These are the activations of a small neural network, seen along a few directions. Each row is one input.
Each table varies a few parts of the input and shows all the possible inputs, shuffled.
A made-up example of a description, with smaller parts first: one of 4 places along a line, together with either a single point or one of 9 places around a ring or (one of 3 separate values, together with one of 5 places around a ring).
Shared parts are said once, and a part with two or three values counts as separate values.

Other details of the inputs vary at random and push rows far along three fixed directions, the same in every table; ignore that.

Rows:
x1: -56 -3 28 87 2 -20 -17 26 -9 31 14 -5
x2: 91 -8 7 -35 12 14 29 -33 69 -39 31 -3
x3: -8 -12 -32 -59 -3 25 -10 28 -36 22 -65 12
x4: -18 1 -5 -40 11 21 -7 11 -23 -6 -47 -6
x5: 93 2 -3 -31 7 33 39 -27 64 -17 47 -2
x6: 2 15 -21 28 1 -5 28 -25 -15 -28 61 -19
x7: -42 16 -32 -40 16 -6 -2 29 -22 -7 -74 3
x8: -12 26 -3 -26 14 22 14 26 -2 8 -40 24
x9: -3 5 -11 26 5 -28 15 -31 -12 -49 45 -20
x10: 85 2 23 -29 6 40 44 -44 42 -14 52 9
x11: -45 33 -27 -49 13 7 -3 23 -24 15 -69 -3
x12: 5 -69 104 57 4 18 -46 16 27 45 -14 1
x13: -58 -6 20 78 5 -48 -22 15 -10 1 5 -9
x14: 1 0 46 -46 27 64 -3 56 20 32 -98 48
x15: -41 -38 33 80 -22 -53 -45 -2 -23 17 24 -8
x16: -21 -18 115 72 15 16 -27 18 44 47 -6 11
x17: 5 4 -18 -53 -12 1 -21 13 7 16 -42 8
x18: -13 1 -37 31 -24 -42 3 -20 -37 -10 51 -7
x19: -40 -17 20 76 -32 -49 -51 2 2 44 32 -21
x20: -27 16 -13 -62 9 33 -10 13 -31 13 -65 -1
x21: 79 3 34 -38 9 30 33 -56 47 -18 44 -3
x22: -25 11 -33 15 -25 -44 -9 -33 -37 1 37 -27
x23: 96 -20 3 -15 10 22 39 -18 68 -36 43 4
x24: 9 -8 -37 -49 -7 18 -10 34 0 20 -49 9
x25: 2 6 -25 27 3 -9 28 -19 -18 -41 54 -18
x26: 9 -59 68 71 -6 6 -45 39 41 47 -5 21
x27: -11 28 -25 19 -7 -4 21 -24 -25 -16 50 -13
x28: -19 22 4 -45 3 29 -5 -1 -19 12 -38 -1
x29: -10 -6 -58 17 -19 -62 -9 -12 -8 -28 29 -26
x30: 90 13 -1 -26 -1 29 40 -34 63 -12 56 0
x31: 9 -5 -13 -44 -9 0 -22 14 12 10 -44 11
x32: -37 -23 7 69 -26 -50 -47 6 -2 32 27 -25
x33: -17 24 -104 -20 -31 -54 4 0 -39 -22 14 -6
x34: -59 -11 29 93 3 -49 -21 12 -8 5 20 -23
x35: 7 1 -37 13 -13 -19 15 -25 -23 -8 47 -17
x36: -46 47 -30 -57 6 8 -1 16 -26 19 -66 0
x37: 0 -49 98 73 -10 26 -41 16 20 69 9 15
x38: 79 6 22 -13 39 38 68 -16 64 -53 30 9
x39: -61 -5 33 86 0 -49 -26 13 -9 7 9 -5
x40: -24 -3 -33 32 -1 -20 10 -1 -34 -33 26 -8
x41: -42 37 -77 -21 -11 -46 10 -23 -62 -48 11 -18
x42: 66 31 33 -13 28 46 58 -25 61 -18 38 7
x43: -27 7 -34 -70 -13 -1 -24 10 -45 19 -66 9
x44: 64 19 45 -29 22 43 39 -49 47 -32 45 -2
x45: -8 0 -21 7 6 -20 13 -20 -17 -47 21 -18
x46: -9 -11 -22 -68 -1 11 -20 14 -28 12 -74 11
x47: -39 30 -76 -8 -13 -30 15 -5 -63 -36 12 -4
x48: -34 23 -46 40 4 -39 24 2 -25 -27 33 -18
x49: -21 4 -40 16 -18 -46 -4 -33 -35 -9 39 -33
x50: -23 20 -22 -66 3 39 -2 31 -38 11 -68 26
x51: 67 25 42 -23 34 28 53 -35 66 -42 33 4
x52: -10 -1 -45 20 -21 -41 5 -16 -38 -18 36 -3
x53: -19 -39 111 69 7 20 -41 14 20 34 -4 13
x54: 6 4 -19 27 5 -9 25 -16 -13 -42 46 -5
x55: 0 -6 39 -42 30 62 -3 58 20 30 -99 42
x56: 91 13 2 -34 1 30 40 -32 64 -15 53 7
x57: -46 48 -78 -14 -17 -25 17 -14 -64 -21 25 -11
x58: 13 11 -48 8 -22 -32 7 -10 0 -11 43 -3
x59: -6 -13 -28 -60 -3 24 -13 31 -34 20 -74 24
x60: 7 -71 78 69 0 14 -33 26 20 36 -5 17
x61: -16 34 -2 -28 11 27 14 20 -1 19 -35 20
x62: 16 -26 24 -80 7 53 -36 48 27 47 -109 18
x63: 0 -76 100 75 2 2 -48 15 27 34 -7 5
x64: 1 9 -11 -44 -15 3 -22 5 11 28 -29 3
Each input here is: one of 2 separate values, together with one of 4 places along a line, together with one of 8 places around a ring.
Question: Changing only the place on the line of 4 turns x3 into x25. The same change can be made to x22. Which row results?
Answer: x28
Question: Changing only the place on the line of 4 turns x4 into x62. The same change can be made to x9. Which row results?
Answer: x2
Question: Which other rows does x52 become when the place on the line of 4 takes its other values? List them by row number.
Answer: x14, x33, x47
Question: Which other rows does x20 become when the place on the line of 4 takes its other values? List them by row number.
Answer: x11, x32, x49
Question: Which other rows does x2 become when the choice among 2 separate values takes its other values? List them by row number.
Answer: x26
